A small network was shown many inputs. Here are its activations along a few directions, one row for each input.
Each table varies a few parts of the input and shows all the possible inputs, shuffled.
Descriptions start from the smaller parts, as in this example, which fits no table here: values(2) and (point or line(11) or (line(4) and ring(5))).
Shared parts are said once, and a part with two or three values counts as separate values.
In the rows, zero is written as 128.

Other details of the inputs shift rows strongly along three fixed directions, in all tables alike. That doesn't count.

Table:
R1: [113  68 148 114 103 122 113 103 114 145 152 108 139 176]
R2: [123  46 148 101  84  98  65 149 153 148 147  60  83 159]
R3: [114 112 137 139 166 124  95  81 159 100 185 143 150 151]
R4: [ 94 176 161 200 151 173  48 200 186 125 123 141  90  70]
R5: [ 95 183 121 119 168 136 145  40 103 101 120 176 155 135]
R6: [ 98 203 111 209 165 170 112 184 195  89 135 111 130  76]
R7: [110 113 122 156 159 122 124  22 122  72 156 163 160 184]
R8: [173 129 130  74 125 119 171 185 112 192 122 155 139  81]
R9: [180 118 107 112  92 111 166 184 121 159 104 111 119  93]
R10: [175 137 129  61 128 118 202 189 109 167 108 157 135  72]
R11: [177 129 120  83 131 113 185 179 100 175 112 162 140  90]
R12: [159 118 106 107 107 106 158 120  83 146 102 110 131 154]
R13: [136  90 119 133 101 115 148  90 104 109 138 105 144 166]
R14: [106 122 123 120 105 117 121  81  84 150 115 121 131 172]
R15: [144 123 113  95 114 109 161  98  87 120 103 109 130 155]
R16: [ 98  57 156 145  69 124  47 179 179 148 128  45  60 138]
R17: [125  37 144 124  79  91  41 143 150 159 149  59  88 176]
R18: [112 194 124 160 148 160 158 156 151 127 136 147 152  77]
R19: [123 103 118 170 128 116  83  98 151 103 129 123 107 147]
R20: [104 180  95 146 183 137 122  47 104  92 118 161 154 156]
R21: [140 137 170  55 118 142 160 154  69 168 105 162 133 124]
R22: [102 162 164 124 167 167 135  87  91 114 146 199 167 149]
R23: [103 177 106 121 161 136 136  64 108  90 116 146 140 157]
R24: [101 157 134 216 161 157  91 172 216  90 157 132 114  77]
R25: [126  93 118 136  94 122 137 104 102 118 125  79 138 183]
R26: [152 156 119 142 146 135 148 179 180 112 121 146 107  56]
R27: [174 135 113  95 104 116 184 168 124 137 105 124 122  84]
Description of these inputs: values(3) and (point or line(8)).
The inputs of R18 and R14 match in every part but the values(3) part. If R1 is changed in the same way as R18 into R14, which row does it become? -> R8
Change only the values(3) part in R20. List by row number the other rows that result. -> R6, R23
Change only the line(8) part in R10. List by row number the other rows that result. -> R2, R5, R15, R16, R23, R26, R27

Table:
R28: [127 158 137 142 151 147 115 177 163 140 138 140 122  78]
R29: [126 130 108 113 134 119 145  70  90 118 116 137 147 163]
R30: [123 131 115 102 136 118 149  70  91 120 127 137 152 166]
R31: [109 131 120 144 134 133 130  72 114 101 129 124 139 163]
R32: [147 123 134  97 112 126 165 159  98 159 122 130 139 125]
R33: [ 98  84 138 132 102 113  77  79 113 120 121  95 107 191]
R34: [129  93 125 119  86 117 137 121  94 141 115  88 130 171]
R35: [ 86 119 130 183 119 138  76 100 154  92 134  91 110 162]
R36: [136 176 116 126 161 136 151 126 132 117 122 166 135  92]
R37: [134 163 110 161 168 135 125 121 167  88 140 149 131  97]
R38: [148 155 126  76 154 129 180 122  95 148 133 173 158 113]
R39: [141 139 111  97 138 124 179  74  70 122 115 161 162 156]
R40: [160 135 110  93 143 115 190 118 108 132 127 156 154 113]
R41: [140  91 132 104  77 115 143 143  94 151 105  93 115 154]
R42: [138 154 124 154 147 134 121 160 176 122 141 144 125  81]
R43: [163 151 119  87 128 125 186 177 107 164 115 138 146  92]
R44: [104  81 135 128  96 114  83 103 113 132 121  90 109 185]
R45: [ 90 104 145 178 109 134  47 149 172 124 135  75  93 143]
R46: [115 131 124 121 134 124 127  94 116 119 131 127 136 153]
R47: [138 138 126 136 112 133 147 174 133 141 117 110 127 108]
R48: [152 128 129  80 112 122 168 168 106 165 122 123 135 115]
R49: [151 113 131 115 119 120 134 163 139 139 132 119 121 116]
R50: [101 156 126 167 202 140  87  34 159  62 162 186 144 140]
R51: [132  91 135 107 122 113 127 113 122 136 140 129 130 147]
R52: [107 172 112 171 166 141 108 103 156  91 126 145 128 114]
R53: [ 99 164 143 163 171 153 101 106 157  98 150 163 136 111]
R54: [146 131 109 124 144 116 151  91 116 106 131 139 146 135]
R55: [119 141 135 113 148 135 142  93 106 120 139 162 151 141]
R56: [126 158 144 153 143 150 118 190 164 135 130 145 115  71]
R57: [117 160 113 166 178 136 121  98 172  84 147 163 133 103]
R58: [120 123 136  85 148 125 136  66  87 132 141 162 155 163]
R59: [112 120 144 125 138 132 115  95 108 128 140 145 141 152]
R60: [ 87 114 141 167 127 130  56  98 153 105 133 108  98 154]
R61: [137  69 116 104  93  98 141  84  93 129 123  96 134 182]
R62: [126  86 133 125  74 115 103 172 128 156 110  67  96 148]
R63: [144 108 136  82 151 117 138  64  92 125 147 172 157 160]
R64: [140 131 137 124 110 134 140 185 132 149 115 121 118 102]
R65: [ 88 113 141 176 120 135  65 100 149  97 130 106 101 155]
R66: [146 127 128 127  96 132 149 196 131 152 106 103 115 103]
R67: [149 151 110 121 123 128 163 170 126 143 114 116 134  99]
R68: [110 168 131 155 173 149 121 104 140 104 144 172 143 115]
R69: [134 129 117 100 126 117 150  84  90 128 113 139 141 153]
R70: [ 88 123 117 179 121 131  75  96 157  92 131  83 109 159]
R71: [118  86 139  97 100 116 130  85  80 136 129 114 138 190]
R72: [143  72 128 104  83 102 129 130 108 152 125  92 121 162]
R73: [106 173 112 173 170 142 111 104 158  93 133 141 134 114]
R74: [135 124 135 114 118 129 128 168 128 154 121 121 115 112]
R75: [146 144 119 116 121 130 167 128 106 130 109 137 138 118]
R76: [115 109 151 150  99 133  74 190 168 148 124  86  82 107]
R77: [152 122 140  94 106 128 159 178 107 163 116 132 123 105]
R78: [115 115 135 160 100 133  86 196 169 145 127  73  92 111]
R79: [141 155 133 140 163 145 133 183 184 131 147 160 124  53]
R80: [155 126 138 108 129 128 140 168 143 155 141 147 132  89]
R81: [ 95  84 137 139 100 122  91  78 110 113 131  91 120 198]
R82: [106 122 137 134 142 131 109  76 108 112 134 150 135 160]
R83: [128 162 110 162 169 131 127  90 155  93 143 157 141 109]
R84: [156 130 113  97 102 118 169 159 104 153 103 112 125 111]
R85: [134 149 125 151 152 135 126 162 180 117 139 142 123  79]
R86: [146 118 149  89 112 127 152 151  98 160 120 143 130 119]
R87: [157  80 114 102  77 102 152 145 103 155 118  87 125 145]
R88: [146 164 127 147 155 140 132 183 181 132 145 155 125  56]
R89: [137 136 131 133 115 134 144 175 132 144 120 116 127 108]
R90: [135 128 119 128 150 121 130  90 128 102 140 148 138 140]
R91: [163 126 131  79 103 120 186 162  87 164 106 135 136 117]
R92: [139 178 130 120 173 146 146 148 139 136 133 181 140  75]
R93: [ 99  85 145 193  61 135  48 217 188 134 115  33  63 128]
Describe the family of inputs behind these rows. -> line(6) and (values(3) or (values(2) and line(4)))
The inputs of R53 and R55 match in every part but the line(6) part. If R63 is changed in the same way as R53 into R55, which row does it become? -> R50
The inputs of R48 and R38 match in every part but the line(6) part. If R78 is changed in the same way as R48 into R38, which row does it become? -> R45
Change only the values(2) part in R82. List by row number the other rows that result. -> R74
List by row number the other rows that have the line(6) part in common with R46. -> R36, R43, R57, R62, R72, R81, R89, R90, R91, R93
A walk changes only the line(4) part. It starts at R86 and steps to R56. List the rest of the walk in order. -> R59, R53
Change only the line(4) part in R30. List by row number the other rows that result. -> R52, R69, R73

Table:
R94: [155 128 133  69 125 118 162 124  83 179 128 159 150 126]
R95: [ 76 181 142 204 167 170  82 130 187  75 129 152 104  91]
R96: [107 120 111 159 136 118 119  37  92  92 114 140 141 182]
R97: [160 107 123  74 135 121 183 125  93 152 145 146 171 139]
R98: [152 126 136 139 131 131 139 169 153 123 147 138 127 100]
R99: [157 116 133  72 133 115 161 112  74 167 117 179 145 133]
R100: [137 144 110 117 137 118 138 162 162 130 129 111 122  96]
R101: [108 121 118 121 147 114 115  24 117  93 139 131 135 173]
R102: [ 98 188  96 218 171 151  93 140 189  84 134 119 124  95]
R103: [164  96 134  81 123 118 188 116  87 144 132 166 159 132]
R104: [ 98  39 170 135  25 126  53 187 128 152 107  11  64 188]
R105: [138 132 131 137 127 133 146 160 154 133 151 136 137  97]
R106: [ 86  45 159 131  38 122  62 188 131 163 116   5  79 190]
R107: [144 139 141 128 133 131 104 176 144 150 127 139 113  92]
R108: [ 74 194 142 194 169 169  89 123 184  83 141 141 118  91]
R109: [168 131 108  92 109 115 185 128  67 145 103 138 151 141]
R110: [107 106 117 124 144 109 112  20 115  83 127 148 127 179]
R111: [132 141 129 123 145 130 114 170 144 161 136 134 126 104]
R112: [119 117 120 120 154 113 107  21 113  78 134 141 130 183]
R113: [180 190 106 122 115 139 206 247 143 174 104 126 137  29]
Describe the family of inputs behind these rows. -> line(4) and values(5)
The inputs of R111 and R107 match in every part but the line(4) part. If R106 is changed in the same way as R111 into R107, which row does it become? -> R104
Change only the values(5) part in R105. List by row number the other rows that result. -> R94, R101, R108, R113
Change only the line(4) part in R100. List by row number the other rows that result. -> R101, R110, R112
